Each row below holds a small network's activations on one input, seen along a few directions.
Each table varies a few parts of the input and shows all the possible inputs, shuffled.
A made-up example of a description, with smaller parts first: one of 3 separate values, together with either a single point or one of 11 places along a line or (one of 4 places along a line, together with one of 5 places around a ring).
Shared parts are said once, and a part with two or three values counts as separate values.
In the rows, 128 means zero.

Other details of the inputs vary at random and push rows far along two fixed directions, the same in every table; ignore that.
To show where, the next rows are all for the same input, with only those details redrawn:
[101 132 139 137 115 134 165 120 112  88 158 113]
[102 133 140 135 115 135 163 121 111  87 162 111]
[ 84 118 126 139 107 128 136 118 124 121 145 137]
[ 85 118 126 142 107 128 137 117 122 122 144 139]
[ 84 118 126 137 107 129 134 120 125 120 146 134]
[101 131 139 137 115 134 165 120 112  88 158 113]
[211 159 165 104 128 127 121 171 136 101 102 120]
[152 125 129 122 106 114  64 156 155 181  80 182]

Table:
R1: [229 152 149 108 135 116 126 166 153 105 105 109]
R2: [109 139 125 145 128 140 157 109 120  92 157 106]
R3: [150 117 115 119 110 121  89 137 158 190  95 165]
R4: [121 132 132 123 121 155 161 124 115 110 152 114]
R5: [ 94 112 109 145 116 133 138 120 131 120 152 132]
R6: [153 118 115 135 128 100  79 143 164 181  92 149]
R7: [123 118 126 130 130 130  94 114 139 188 100 149]
R8: [208 175 173 106 134 133 132 157 129  84 105  99]
R9: [109 113 116 140 137 134 121 101 130 152 136 121]
R10: [153 126 131 127 117  93  63 147 158 192  78 163]
R11: [ 83 121 140 142 128 117 127 100 123 133 137 116]
R12: [122 126 117 144 137 118  86 123 152 172 106 160]
R13: [110 111 105 124 167 118 163 135  86  79 139 113]
R14: [ 93 115 120 133 123 132 146 103 127 148 144 117]
R15: [ 71 105 105 125 146 109 136 126  86 113 127 139]
R16: [124 106  96 134 112 122 108 122 151 167 130 149]
R17: [ 78 100  98 116 151 131 147 122  86 127 129 138]
R18: [105 117 123 137 105 121 102 131 135 154 120 164]
R19: [242 164 157  97 155 132 146 161 136  93 122  73]
R20: [209 163 154 105 160 144 128 147 136 109 117 102]
R21: [218 162 170 105 130 116 141 162 137  86 116  98]
R22: [123 113 120 145 135 111  85 120 151 174 100 147]
R23: [108 141 133 127 124 158 162 107 112 106 153 104]
R24: [ 97 145 150 138 139 130 156 105 113  97 156 103]
R25: [108  95  81 114 155 120 107 139 108 154 109 161]
R26: [115 122 102 138 118 141 102 117 140 163 121 152]
R27: [106 141 141 127 143 154 163 101 111 111 157 102]
R28: [127 126 117 128 125 151 158 126 123 103 157 112]
The inputs of R11 and R9 match in every part but one. If R24 is changed in the same way as R11 into R9, which row does it become? -> R20
Describe the family of inputs behind these rows. -> one of 4 places along a line, together with either a single point or one of 6 places around a ring
Change only the place on the line of 4 in R18. List by row number the other rows that result. -> R4, R5, R28
Which other rows agree with R1 in the place on the line of 4? List them by row number. -> R2, R5, R6, R12, R13, R22
Change only the place on the ring of 6 in R23. List by row number the other rows that result. -> R3, R4, R7, R14, R27

Table:
R29: [115 120 122 129 139 108  80 153 114 130  87 171]
R30: [227 172 166 118 160 134 111 138 153 127 108  86]
R31: [ 35 131 130 169 126 109 157  77 127 128 171 116]
R32: [167 160 144 144 136 169 162 112 138  76 160  71]
R33: [ 53  96  72 152 147 155 154  87 102 111 168 120]
R34: [ 43 108 113 141 154 122 162  86  81 107 143 105]
R35: [123 135 151 129 111 102  95 117 152 189  89 144]
R36: [ 38 134 131 168 122 123 146  72 119 123 154 113]
R37: [ 33  97  92 141 123 118 164 122  99 105 174 156]
R38: [120 129 164 133  93 105  88 138 147 157 102 159]
R39: [144 162 193 135 122 135 158 128 111  55 143  81]
R40: [143 153 144 115 177 123 165 130  88  65 122  85]
R41: [142 123 134 140 134 126  80 103 160 198 106 128]
R42: [162 147 115 103 140 167 174 148  96  62 150 104]
R43: [140 111  96 121 177 105  95 134 137 180 110 149]
R44: [124 142 151 140 123 114  91 110 143 172  88 134]
R45: [121 113 103 118 121 119  85 162 120 148  89 191]
R46: [ 44 123 125 163  83 137 148  95 124 109 171 144]
R47: [137 114 120 136  99 140  94 114 173 203 115 144]
R48: [137 121 120 117  71 141  96 131 169 200 118 171]
R49: [ 49  85  97 180  57  96 155  93 146 102 182 106]
R50: [119 103 109 114 117 123  90 157 114 158  86 182]
R51: [169 149 152 138 131 171 166 105 134  86 157  62]
R52: [119 111 129 122 136 109  80 152 111 141  80 165]
R53: [208 161 151  94 183 102 127 169 119 105  86 114]
R54: [166 161 158 134 161 128 167 113 140  99 172  64]
R55: [207 151 161  80 167 107 133 167 111 115  76 105]
R56: [ 35 114 131 162  79 143 159  89 115 114 175 128]
R57: [126 135 135 140  91 110  93 145 164 161 120 184]
R58: [139 118 135 129 124 117  93 109 166 211 114 130]
R59: [136 104  83 108 116 147  88 145 127 182  94 179]
R60: [164 127 139  97 178 129 177 127 101 100 147  68]
R61: [119 100 114 101 108 112 103 164 119 162  96 184]
R62: [165 131 137 109 186 138 163 119  97  90 139  68]
R63: [137 114 100 124 172 119  90 125 127 168 101 141]
R64: [ 52 123 102 158  82 165 155  84 133 122 184 135]
R65: [231 136 131  82 161 143 134 169 127 125  95 106]
R66: [232 122 122 101 120  89 127 189 131  74  89 107]
R67: [114 106 131 111 126  99  90 160 115 148  88 170]
R68: [ 46  88  80 119 104 152 176 106  99 130 178 136]
R69: [152 154 183 113  94 139 187 140 120  67 163  91]
R70: [124 140 152 147 105 110  65 137 151 148  94 172]
R71: [166 156 153 120 101 173 171 124 130  86 160  88]
R72: [ 41  97  66 137 121 145 171 110 109 122 187 149]
R73: [168 166 146 123 109 156 179 135 145  79 177  99]
R74: [136 105  75 129 156 126  93 140 145 176 110 167]
R75: [169 159 142 143 139 154 173 120 149  85 176  74]
R76: [140  99  87 124 146 143  88 125 130 174  95 153]
R77: [198 153 161 101 163 103 121 187 115  78  99 129]
R78: [122 139 152 148 110  97  81 140 157 147 112 171]
The inputs of R65 and R47 match in every part but one. If R29 is changed in the same way as R65 into R47, which row does it become? -> R70
Describe the family of inputs behind these rows. -> one of 2 separate values, together with either a single point or (one of 4 places along a line, together with one of 6 places around a ring)
Change only the place on the ring of 6 in R65. List by row number the other rows that result. -> R55, R60, R61, R67, R68
Change only the place on the ring of 6 in R75. List by row number the other rows that result. -> R31, R54, R57, R73, R78
A walk changes only the place on the line of 4. It starts at R57 and steps to R46. List the rest of the walk in order. -> R56, R69
Change only the choice among 2 separate values in R75. List by row number the other rows that result. -> R74

Table:
R79: [ 43 125 133 140 161 146 194  96  61  44 175  91]
R80: [ 71  80  56 150 142 123 101  85 144 208 128 144]
R81: [ 55 116 140 195  64 100  74  77 195 208 138 157]
R82: [ 65  90  98 138 160  93 136 102 104 144 139 122]
R83: [225 143 152  78 178 108  73 177 128 171  46 145]
R84: [246 147 144  93 108 132 117 193 150 100 100 123]
R85: [ 59  94  77 141 143 151 123  79 123 193 137 137]
R86: [212 166 162 104 183 115 150 168  97  37 110  81]
R87: [ 90  88  87 135  85  72  34 168 152 208  63 242]
R88: [ 67 173 200 169  90 156 220  55 124  52 221  43]
R89: [220 160 175  81 124 117 110 205 120  98  66 160]
R90: [ 82 122 101 155 129 162 211  86 120  69 224  71]
R91: [106 104 108 122  77 143 100 139 137 170 116 183]
R92: [252 183 161  92 148 175 148 162 137  91 129  92]
The inputs of R79 and R86 match in every part but one. If R83 is changed in the same way as R79 into R86, which row does it become? -> R82
Describe the family of inputs behind these rows. -> one of 2 separate values, together with either a single point or one of 6 places around a ring
Change only the choice among 2 separate values in R91. List by row number the other rows that result. -> R84
